A small network was shown many inputs. Here are its activations along a few directions, one row for each input.
Each table varies a few parts of the input and shows all the possible inputs, shuffled.
A made-up example of a description, with smaller parts first: values(2) and (point or ring(11) or (line(4) and ring(8))).
Shared parts are said once, and a part with two or three values counts as separate values.

Other details of the inputs shift rows strongly along two fixed directions, in all tables alike. That doesn't count.

Table:
r1: [-23  -6 -36  44  -7 -25   8  -1 -28  -4 -49 -15]
r2: [ 21   6  24 -20   8  38   4   3  31   6  23  19]
r3: [-28   3  -6 -25  16 -18 -38  -7 -32 -18  43 -40]
r4: [ 26  -9  14  23  -3   7  25  -2  44  12 -31  24]
r5: [-15  18  -1 -68  24 -23 -61  -2 -18 -25  72 -56]
r6: [-15 -11 -22  30  -4 -24  12   8 -18   3 -31 -23]
r7: [ 25 -11  12  26  -4  16  29  21  37   8 -26  20]
r8: [ 18   5  22 -58  12  20 -24  10  41  -7  58   9]
r9: [ 28   9  21 -19   5  35   0   3  30  10  23  20]
r10: [ 24  -8  22  28 -11  10  25  14  40  10 -27  19]
r11: [ 17  -8  14  10 -13  32  23   1  14  14 -12  46]
r12: [-17 -10 -23  43 -13 -30  17 -11 -21  11 -50 -16]
r13: [-23  -1 -23  48 -18 -27   5  -2 -25  -3 -49 -16]
r14: [-18  12  -4 -25  17 -25 -34  -5 -27  -9  40 -29]
r15: [ 27  -4  36 -38  19  -9 -18  20  65 -10  45 -17]
r16: [-25   8 -14 -44   4 -20 -36  -3 -30 -17  35 -32]
r17: [-32  -1 -26  28 -15 -17  11 -12 -55  10 -31   9]
r18: [-20   2 -22  33 -13 -12  10 -12 -52  13 -34  13]
r19: [ 19   3  25 -31   3  33   9   1  30   0  18  25]
r20: [ 26  -1  18  17  -6  36  21  -3  11  18 -12  37]
r21: [ 26 -12   5  20   4  12  28   6  41   9 -30  25]
r22: [ 28   8  20 -31   2  27  -4   5  23   2  17  23]
r23: [ 27 -13   7  19   3  11  32   8  40  14 -28  21]
r24: [-21  -4 -27  34 -18  -7   3 -13 -55   9 -32   4]
r25: [ 28   5  18 -23   1  31  -4   6  31   7  21  28]
r26: [ 13  -6  24 -21   6  25   1   0  27  -3  27  22]
r27: [-23  -4 -32  46 -11 -21   9   5 -28  -5 -48 -15]
r28: [-25   8  -4 -10  14 -17 -17  -8 -32  -6  22 -21]
r29: [-24  12  -8 -30  11 -10 -28  -7 -34 -14  27 -37]
r30: [-32  -2 -19  33 -11  -9  20 -16 -48   9 -32  10]
r31: [-18   3  -8 -15  12 -42 -39   2   4 -25  21 -45]
r32: [ 12  -2  11   8 -10  40  28  -4  18  15 -13  39]
r33: [ -2  10 -18 -30  -3 -36 -14  -5 -25 -37  43 -49]
Each input here is: point or (values(2) and ring(6)) or (line(4) and ring(5)).
Which other rows does r28 become when the line(4) part takes its other values? List them by row number.
Answer: r2, r3, r29
Which other rows does r12 become when the ring(6) part takes its other values? List them by row number.
Answer: r4, r10, r13, r15, r31

Table:
r34: [  1 -11  -3   6 -18  17  31  -9   2  -1  -8  28]
r35: [-35   1  -8  26 -10 -22  -7  -3 -40   1 -21   3]
r36: [-12 -11 -17  10 -18  -1  25 -23 -23   8 -23  13]
r37: [ 6 -3 26 -3  0 19 34  1 15  3  8 32]
r38: [  7   7  21   9   8   8 -13   0  14  -5   9   6]
r39: [ 18  -5   0 -17  -4  -1  -5  -4   9   6  16  21]
r40: [ -7   7   0  38  -1  -4   0 -17 -18  15 -31   5]
r41: [ 26  12   8  -8  -6  19   1   4  31   3 -18  26]
r42: [ 12  11   1 -12  -7  11 -11  11  18 -15  -3  10]
r43: [-32  -2 -16   9  24 -18 -25  -9 -24   5   1 -37]
r44: [ 39 -15  24   0   9 -26  22  14  74  -7   2   5]
r45: [-11   3 -20 -26  14  -3 -23   7   6  -4   2 -22]
r46: [  2  -3   3  34 -12   4  29   3 -22  15 -24  37]
r47: [25  7  9 -2 -9 13  1 13  4 -2 15 -5]
r48: [  4   6  30 -20  12  -3 -17   2  25   8  20  19]
r49: [-38 -18 -34  19 -10  -7  -7  -1 -29   1 -24  -5]
r50: [-20  -2 -16   0 -11 -20 -24 -13 -16   2  -8   0]
r51: [  2  13   6 -11  -3  -7 -29   0   0   0   9 -29]
r52: [-42  -6 -13  -3  18 -25 -20  -1 -25  11   1 -20]
r53: [  8   8   4  -4  18 -15 -17  -9 -12   1  25 -15]
r54: [ 13   5  13  -9  -8  20  17   3   9  -7  14 -12]
r55: [-17   1   9 -24  13 -18   1 -12 -14  -2  26 -10]
r56: [  5  -4  -4 -28  -1  -9 -22   5   2 -15  41   3]
r57: [ -8  -9  -2  46   5  23  20   0  -3  15 -37  14]
r58: [-13  -4 -29  21  -8  15  12  10 -11   0 -43   4]
r59: [-30  -1 -28  17  -2 -11 -14  -1 -36  12 -25 -45]
r60: [  0   8 -12 -34   4  -6   0  -8  -6 -16  12 -19]
r61: [ -6   1  -2  28   1   3  29 -25 -24  10 -21  -1]
r62: [ -5 -15  -8   6   5 -60  -2  13  19 -31   9 -39]
r63: [ 24   7  23   9 -15  28   3  12  25   3  -9  11]
r64: [ 14 -15  12 -22  10  25  -4   7  51  14   9  29]
r65: [ 26  10  -6 -21   1   3  -2   4   7  -3   6   7]
r66: [-10  -2  -3  -7   5   8 -19  16   2  -5  10 -34]
r67: [  2  -5   6  -8 -11   5 -16   3  17  -7   8  21]
r68: [  2   7   3 -22   0  -2  -1  -8  -8  -4  19 -36]
r69: [ 28   6   5  14 -13  14  15   1  -4  17 -15   4]
r70: [ 17   5 -20  25 -21  14  28   6 -16   1 -36  26]
r71: [19  5 14  7 10  7  0  2  3 -3 21  7]
r72: [ -9   4   6  -5  13  -3   2 -11 -11 -16  28 -21]
r73: [ 11   4  -8   2 -14  23  36   0   2  -9 -19  17]
r74: [ -5   5   9 -32  19 -29 -27   1 -11  -2  44 -11]
r75: [-13 -11  14  -5  16  10  -3  15  16   5   8  13]
Describe the family of inputs behind these rows.
Answer: values(2) and (point or (line(4) and ring(5)))
The inputs of r58 and r45 match in every part but the values(2) part. If r66 is changed in the same way as r58 into r45, which row does it become?
Answer: r59
The inputs of r71 and r53 match in every part but the values(2) part. If r35 is changed in the same way as r71 into r53, which row does it become?
Answer: r48
Which other rows does r38 become when the values(2) part takes its other values? List them by row number.
Answer: r40
Start at r46 and move only the ring(5) part, one step at a time. The first step leads to r56. Which rows follow, in order?
Answer: r70, r47, r71
Which other rows does r36 become when the line(4) part takes its other values? List them by row number.
Answer: r39, r50, r64
